These are the activations of a small neural network, seen along a few directions. Each row is one input.
In each table, some parts of the input vary, and every possible input appears once, in random order.
A made-up example of a description, with smaller parts first: one of 5 places around a ring, together with either a single point or one of 9 places around a ring or (one of 3 separate values, together with one of 4 places along a line).
Shared parts are said once, and a part with two or three values counts as separate values.

Other details of the inputs shift rows strongly along two fixed directions, in all tables alike. That doesn't count.

Table:
R1: [-13.0 -44.4 -25.0  18.6 -24.7 -18.0 -16.0 -28.4  23.2  -7.9  22.0 -27.3
   8.4 -24.9]
R2: [ -6.4  -5.2  -5.8  32.5 -31.4 -22.4 -13.7 -10.0  38.5 -18.8   7.2  -9.1
  -3.7  -5.0]
R3: [ 23.1  22.4  34.5 -11.6  35.3  12.6   6.1  19.8 -21.0  -0.9 -32.1   2.8
   5.3  14.7]
R4: [-12.9   0.3 -12.2  18.7 -28.7 -36.1   8.5  10.1  48.0  -5.3  -2.4  11.1
  -5.5 -26.8]
R5: [-13.1 -41.1 -24.6  20.7 -27.8 -12.7 -14.2 -27.6  23.6 -10.5  18.0 -28.8
   6.0 -29.2]
R6: [ -1.7  26.1  23.3 -29.6  29.5  15.1   3.8   7.3 -27.6   2.9 -11.1   9.2
  -6.6  31.6]
R7: [  2.9  17.6 -38.9  48.2 -33.6 -12.6 -16.1  -9.6  29.9   9.7  11.4 -11.9
  10.5  -1.9]
R8: [-17.2  26.3 -45.8  34.2 -27.9 -16.8 -13.1  -6.1  33.2  16.2  17.9  -1.6
   4.1  -7.1]
R9: [  0.5  20.5  23.0 -32.3  32.6  11.4   3.2   5.5 -24.2  12.1  -7.7   4.1
  -6.9  35.8]
R10: [ 24.3  11.3  39.5  -6.6  29.6  15.3   4.1  31.0 -21.7   3.5 -23.2   9.5
   4.8  12.5]
R11: [-28.9 -22.0 -27.0  15.2 -15.1 -18.2  -5.9  -8.6  32.7 -10.2   6.5 -10.8
   8.3 -61.1]
R12: [ 24.0  10.7  31.4  -8.9  22.3  19.4  -2.5  20.5 -28.4  -6.6 -15.6  17.6
  -4.6  20.9]
R13: [ 30.8  32.1   6.8   3.9  22.0  32.7   1.7  18.7 -38.6  27.9  -7.1   5.5
  11.5  30.5]
R14: [ -0.5  63.7  34.9   8.6  -2.6 -29.8  -9.1  26.7  33.5  -0.9  -9.4  28.7
 -25.5  70.2]
R15: [-18.6 -26.1 -35.0   8.8 -32.0 -17.3   6.1 -14.6  26.5 -18.0  10.1   6.5
  -4.8 -52.6]
R16: [-16.3 -10.9 -16.7  10.3 -36.3 -33.1   3.2  -6.6  41.0   1.0  15.5   1.7
 -12.4  -1.0]
R17: [ 18.4   6.2  35.4 -11.5  19.4  21.5  -0.5  16.1 -31.8   0.8  -9.1   6.3
  -2.0  34.4]
R18: [  3.3 -16.8 -47.2 -37.9  31.5  57.6  37.3 -22.0 -67.4  27.1  -0.4 -13.7
  27.3 -60.5]
R19: [ 21.5  53.9  34.9  21.7  -6.6 -27.6 -17.3  26.8  27.5 -13.7 -19.9  28.1
 -22.7  66.9]
R20: [-27.4 -21.7 -33.4  12.4 -21.7 -13.3 -12.4 -18.2  24.8 -20.4  13.6  -2.3
  -1.1 -51.1]
R21: [ 19.1  33.4  43.8  21.4 -11.8 -26.5 -17.9  31.9  26.7   7.4  -1.9  18.4
 -20.6  82.6]
R22: [-16.2  -1.4 -14.3  15.0 -36.5 -29.1   8.2  -3.8  42.5  -9.5  10.0   9.1
 -12.0 -12.4]
R23: [ -5.1 -28.3  -3.0  29.3 -31.7 -27.7 -21.4  -2.4  33.8  -1.0  24.0  -7.6
  -1.6   8.3]
R24: [  0.2  15.7  21.4 -33.3  34.2   5.5   1.0   3.9 -23.5  14.4  -3.2   4.7
  -4.1  38.5]
R25: [ -5.7 -48.3 -15.5 -53.7  31.2  33.1  29.0 -25.2 -53.3  11.1   5.4 -16.0
  14.9 -42.7]
R26: [  6.9  20.6  21.0 -33.0  18.0  10.9  22.7  10.8 -25.2   5.1 -14.1  17.4
 -10.1  28.9]
R27: [  6.0 -50.3   1.5 -27.1  30.3  54.5  13.6 -16.2 -59.4  -6.0   0.8 -21.3
  21.3 -53.5]
R28: [  2.0 -44.4  -7.0 -33.9  32.6  51.5  11.5 -29.6 -63.2  -9.5  -5.2 -30.5
  21.9 -45.9]
Description of these inputs: one of 4 places along a line, together with either a single point or one of 6 places along a line.
Changing only the place on the line of 4 turns R9 into R16. The same change can be made to R6. Which row results?
> R26
Change only the place on the line of 6 in R21. List by row number the other rows that result.
> R10, R12, R17, R23, R27
Change only the place on the line of 4 in R8. List by row number the other rows that result.
> R7, R13, R18

Table:
R29: [-5.0 -0.2  2.9 -4.8  4.9  1.0  0.6 -0.1 -0.3 -2.5 -1.0  0.5 -0.3 -6.2]
R30: [ -7.4   1.4 -13.9  31.6 -34.5 -35.3 -10.5   2.3  47.2  -1.9  11.1   3.6
  -6.0   0.8]
R31: [ 2.9  0.9 -3.7 -2.4  3.1  0.6  3.4 -4.2 -1.8 -0.3 -2.7 -1.5  1.5 -2.9]
R32: [-1.6 -0.6  2.3 -4.5  1.3  1.8  5.0 -3.1 -0.8 -3.3 -2.0 -1.2 -0.6 -3.9]
R33: [  4.2 -14.1  11.0   0.0   1.7   0.8  -1.9   2.4  -2.4  -3.4  -0.6  -3.9
   1.5  -1.0]
R34: [ 2.8 -1.2 -3.1 -0.8  1.0  1.8  2.9  1.9 -2.9  5.2 -1.7 -0.7  2.9 -4.0]
R35: [-4.7  0.7  0.1 -3.7  4.4  1.4  0.2  0.7 -1.5 -1.7 -2.4 -0.3  0.2 -5.5]
R36: [-0.4 -2.6 -4.0 -5.9  3.6 -1.0  1.6 -4.0 -2.6  3.0  1.9 -0.4  0.2  0.2]
R37: [ -0.1 -10.2  10.4  -0.8   5.4   0.9  -7.4   0.0  -2.1  -7.6  -1.3  -4.2
   0.8  -1.9]
R38: [-0.6  1.3 -3.0 -2.8  6.7 -0.2 -1.0 -1.1 -1.4  0.5 -1.7  0.2  1.8 -5.2]
R39: [  3.8 -10.7   9.8  -0.4   1.6   1.7  -2.7  -3.2  -2.6  -8.5  -2.4  -6.1
   0.3   0.5]
R40: [ 2.1  0.4 -4.8 -1.3 -0.2  3.7  0.9 -0.3 -5.0  0.2 -0.9  3.0 -0.1 -3.8]
R41: [-0.9  0.2 -4.7 -0.4  1.3  5.3 -0.6 -3.5 -4.9  5.7  5.1 -3.4  2.1  2.0]
R42: [  3.6 -12.5   9.2  -0.6   0.5   2.7  -4.1   0.2  -4.5  -8.7   0.2  -0.2
  -1.6  -0.7]
R43: [ -8.6   5.8 -15.6  33.3 -37.6 -33.0 -12.7  -2.2  46.6  -6.2   8.9   0.5
  -7.1   2.8]
R44: [ 2.8  0.5 -3.3  3.2  1.0  6.0  1.7  1.3 -3.8  7.0  2.3 -2.6  4.4 -2.3]
R45: [-1.8 -2.2  1.8 -4.7  0.3  2.8  3.7  0.0 -2.4 -3.5  0.5  4.3 -2.4 -5.1]
R46: [-2.2 -0.7 -4.4 -3.1  0.7  2.6  0.5 -3.0 -5.0  3.7  2.7 -2.2  1.8  1.5]
R47: [ 2.2  2.0 -4.9  2.8 -0.1  7.7 -0.2 -0.7 -5.7  2.4  3.0  0.8  1.7 -2.1]
R48: [-1.1 -1.5 -4.6 -4.7  1.4  1.1  0.4 -3.2 -4.0  3.7  1.4 -1.6  0.5  0.7]
R49: [ 1.2  2.8 -4.0  0.5  0.2  4.2  2.4 -3.3 -4.2  0.4 -2.1 -3.4  3.2 -1.7]
R50: [ 18.4  52.7  43.9  -4.2  12.2 -13.1   3.1  33.9   6.5   9.9 -17.7  27.6
 -17.6  70.3]
R51: [ 1.0  1.2 -4.6  0.3 -0.9  5.1  1.0 -0.1 -6.0  0.2  0.4  2.4  1.4 -2.9]
R52: [-4.5 -3.2 -0.9 -6.9  1.3  0.7  2.8 -2.2 -2.7  0.8  1.4 -0.9 -1.4  0.0]
R53: [-0.8 -2.9  0.5 -2.9  0.9  1.3  5.4  2.9 -1.6  2.3 -1.7  0.0  1.0 -4.6]
R54: [-1.3  2.4 -3.5 -1.5  4.5  1.9 -2.3 -0.4 -2.8  1.1 -2.4 -1.0  2.2 -4.9]
R55: [ 2.4  3.4 -4.3  2.9  0.8  6.9  1.0 -3.7 -4.1  2.5  0.7 -4.5  3.3 -1.0]
R56: [-2.4  3.2 -3.3  0.1  3.8  3.4 -2.1 -0.2 -3.7  1.2 -1.0 -1.6  3.6 -4.0]
R57: [-1.4 -1.3 -1.2 -3.5 -0.3  3.2  3.3  0.8 -3.7 -2.8 -0.9  3.7 -1.9 -4.4]
R58: [-0.9  3.8 -3.6  2.5  4.2  6.1 -3.1 -0.8 -3.6  3.3  1.7 -2.9  3.7 -3.1]
R59: [ 1.7 -0.3 -2.9  0.8  0.4  3.2  3.0  2.1 -3.9  5.2 -0.3 -1.3  4.3 -3.2]
R60: [ 2.7 -0.7 -4.3 -2.6  2.0  1.5  2.1 -1.0 -3.5 -0.5 -0.3  4.1 -0.3 -4.1]
R61: [-4.8 -4.0  2.0 -8.0  1.8  0.3  3.2 -2.9 -1.5  0.0  2.7 -0.1 -1.9 -0.8]
R62: [  0.0 -14.2   9.2  -4.2   2.0   0.3  -4.4  -3.1  -3.4  -4.7   2.5  -4.7
  -0.9   3.9]
R63: [-1.2  0.3 -0.6 -3.3  0.7  2.3  4.7 -2.4 -2.0 -2.6 -3.4 -2.0 -0.1 -3.2]
What do these inputs look like to the network?
> one of 5 separate values, together with either a single point or one of 6 places along a line
Changing only the choice among 5 separate values turns R44 into R58. The same change can be made to R59. Which row results?
> R56
List by row number the other rows that have the choice among 5 separate values in common with R60.
> R40, R42, R45, R47, R51, R57
Change only the choice among 5 separate values in R39. List by row number the other rows that result.
> R33, R37, R42, R62
List by row number the other rows that have the choice among 5 separate values in common with R49.
> R31, R32, R39, R43, R55, R63

Table:
R64: [  8.5  57.5  31.9  24.5 -35.5 -62.0 -11.6  24.6  62.9  -6.3  -1.0  40.5
 -41.4  91.8]
R65: [-27.2 -47.3 -30.7 -15.0  -5.1  11.5   7.3 -33.1  -7.6  -9.7  23.4 -14.4
   5.2 -63.2]
R66: [  2.3 -39.1 -36.0  26.5 -14.3  37.2 -15.3 -29.8 -23.8 -18.9  12.8 -27.8
  22.1 -58.5]
R67: [ -3.1  13.0  -0.6   9.1 -25.0 -27.4   4.6  13.0  29.1  -3.2  -6.9  19.5
 -15.5  10.6]
R68: [ -8.5  19.7  18.4  22.9 -12.9 -36.9 -17.2  17.3  49.9 -11.4  -0.3  14.2
 -14.5  17.7]
R69: [  8.0  10.7  29.6  12.1  -1.0  10.6 -12.8   9.0  -3.2 -28.2  -9.4   8.0
  -9.5  14.5]
R70: [  7.1  31.8  -5.7  40.8 -17.1 -27.0 -23.8  12.9  39.4   7.1   4.2   6.8
  -2.3  27.0]
R71: [-12.2 -49.0 -30.9  -7.5  -7.0   5.7  11.5 -17.4  -6.5 -13.8   2.2 -14.9
  12.1 -75.4]
R72: [ 22.2  34.1  23.0 -50.5  62.1  51.5   7.7   4.6 -79.2  23.6 -18.4   2.5
   8.7  44.1]
R73: [ 11.3  28.0 -10.6  33.3 -12.9 -14.6 -12.8  13.4  24.7  13.1   0.9   9.1
   4.5   9.6]
R74: [-32.6 -53.3 -16.3  -9.1   7.2   6.4  -7.1 -24.7  -4.7 -18.1  10.1 -27.2
  15.3 -66.7]
R75: [-23.5 -55.4 -25.6 -20.0  -8.7   5.7   0.0 -36.6  -9.6 -20.1  12.8 -21.6
   7.0 -54.2]
R76: [ 42.5 -26.6  77.8 -53.0  56.8  38.2  14.6  21.6 -72.3   1.6 -23.8   3.1
  -0.8  47.4]
R77: [ -1.8  28.1  -9.3  32.7 -19.8 -27.0 -29.4   2.7  35.3   6.2   9.8   1.3
  -9.0  40.6]
R78: [ 11.9 -15.8  32.4  33.8 -31.5 -32.8 -16.7  16.9  39.8   3.7  12.7  -7.0
  -7.4  46.4]
R79: [-10.4 -33.1 -61.1   3.8 -12.2  24.3   7.5 -30.7 -18.4  10.3  24.9 -17.6
  19.1 -57.5]
R80: [  4.5  32.8   2.5  32.6 -21.3 -32.5  -4.4  16.4  47.6   8.7  -3.3   9.1
  -3.3  17.5]
R81: [ 30.7  31.6  41.0 -50.3  76.5  47.7  23.3  15.1 -67.6  20.6 -34.0   0.4
  11.6  27.8]
R82: [ 15.2  31.8  37.9 -61.2  63.7  46.3  31.4  26.0 -69.9  18.5 -32.9  22.7
  -1.8  20.5]
R83: [ 21.3  27.6  36.6 -57.5  72.8  47.2  17.2   4.3 -71.1  19.6 -27.5  -5.5
   4.9  41.6]
R84: [ 25.2  30.2  31.4 -40.3  72.2  47.4   4.1  12.4 -75.7  21.0 -26.9  -2.4
  14.9  37.8]
R85: [ -9.6  19.4   5.1  14.0 -13.7 -26.0  -3.5  21.5  32.6  -3.8  -2.8  15.7
 -10.5   1.5]
R86: [-17.0   7.7  11.8   6.2  -7.4 -25.3 -18.9   2.1  31.7 -11.5   4.8   4.1
 -16.3  20.4]
R87: [ 27.8  22.8  34.1 -64.6  56.8  42.4  40.5  16.8 -72.9  11.2 -32.6  24.4
  -3.0  29.3]
R88: [ -7.1 -52.0 -23.0  -5.1  -3.1   6.1   8.7 -20.7  -2.8 -15.5   1.8 -13.6
  14.8 -76.7]
R89: [ 31.8  41.9  11.1 -44.6  56.8  55.3  29.9  16.9 -79.6  33.9 -22.5  17.5
  10.4  33.0]
R90: [ 30.4  43.3  13.7 -42.8  58.8  55.5  24.4  21.1 -79.4  36.2 -28.5  14.9
  10.3  28.8]
R91: [-20.9 -59.0 -16.7  -9.9   2.0   1.2  -3.5 -28.8  -6.1 -23.0   4.1 -26.8
  13.4 -61.0]
R92: [ -9.5  16.7   6.6  18.9  -7.6 -26.3 -12.8   3.4  30.5   1.7  -1.8  -9.1
   0.1  22.3]
R93: [ -4.4  21.8  -8.1  13.3 -20.4 -21.2   1.8  -5.4  27.7   9.2  11.8   3.8
 -10.3  24.4]
R94: [  3.0  12.3  17.3  21.8 -18.0 -41.3 -13.4  12.5  47.7 -16.5  -6.1  13.7
 -15.9  22.1]
R95: [-14.3 -51.8 -38.3 -15.5 -13.7  10.4  17.6 -30.6 -10.0 -12.4  14.9 -10.1
   5.2 -60.4]
R96: [ -7.8 -31.0 -54.7  10.3  -4.9  21.6   1.9 -17.8 -16.9   9.7  12.1 -22.5
  26.8 -73.3]
R97: [-12.6  19.6  -2.9   9.1 -18.7 -22.2  -9.3  -5.1  27.1   4.1   7.5  -4.5
  -6.3  27.8]
R98: [  4.0 -29.7  43.7  16.9 -18.3 -24.8 -18.2  19.1  27.3  -9.6  12.0   1.2
 -11.4  30.5]
R99: [ -2.8  33.2 -12.4  22.6 -31.8 -28.8   4.6   6.1  40.2  11.3  10.0  12.4
 -13.1  33.9]
R100: [ -5.3   0.7  11.1   4.4 -11.8 -29.2 -14.6  -2.3  28.7 -16.5  -1.5   4.0
 -17.7  24.7]
R101: [ -1.5 -55.3 -13.6  10.1 -16.4  21.9  -6.2 -29.1 -13.7 -41.4   3.0 -20.7
   8.4 -60.8]
R102: [  9.6  25.9  11.7  46.4 -33.5 -15.4 -19.1   6.8  34.6 -18.6  -1.8   1.7
  -9.6  30.7]
R103: [-17.6 -35.2 -51.4  -5.3 -13.0  17.5  24.9 -27.4  -9.8   9.0  14.9 -19.9
  19.9 -68.1]
R104: [ 12.9  67.2   7.3  32.9 -24.1 -35.3 -16.9  19.8  38.8  17.1   7.6  28.5
 -22.7  82.9]
R105: [-19.5 -34.6 -49.3  -3.7 -11.4  17.7  19.2 -23.6  -9.3  11.3   9.0 -22.7
  20.0 -73.6]
R106: [-21.7  10.9   9.4   1.8 -15.7 -25.7 -15.2   0.8  29.3 -10.5   8.6   7.4
 -15.0  21.1]
R107: [ -4.5  16.1  13.2  16.0  -9.4 -25.0  -6.3  18.0  36.0  -5.4  -3.5  16.8
  -7.8   0.1]
R108: [  4.4 -78.6 -15.5  15.2 -13.0  19.0 -13.4 -18.9 -17.1   2.9  26.9 -35.2
  23.4 -42.3]
R109: [-26.9 -42.3 -38.3 -12.1 -10.4  12.9  18.3 -20.6  -6.3  -5.1  15.6  -7.5
  10.3 -72.2]
R110: [ -0.2  28.2  -7.6  21.7 -17.1 -22.6   2.5  15.4  30.7  11.0  -3.8   3.6
  -1.4   7.7]
R111: [-12.1  24.5   0.1  14.6 -28.3 -32.0  -1.4  12.1  42.1  -2.9  10.8  23.9
 -21.8  27.6]
Changing only one part turns R68 into R81. The same change can be made to R85. Which row results?
> R110
Changing only one part turns R83 into R77. The same change can be made to R105. Which row results?
> R90
What do these inputs look like to the network?
> one of 4 places along a line, together with either one of 2 separate values or one of 10 places around a ring
Change only the choice among 2 separate values in R78. List by row number the other rows that result.
> R102
Change only the place on the line of 4 in R87. List by row number the other rows that result.
> R89, R103, R109
Change only the choice among 2 separate values in R76. List by row number the other rows that result.
> R101
Change only the place on the ring of 10 in R71. List by row number the other rows that result.
> R64, R67, R75, R87, R88, R91, R94, R95, R100
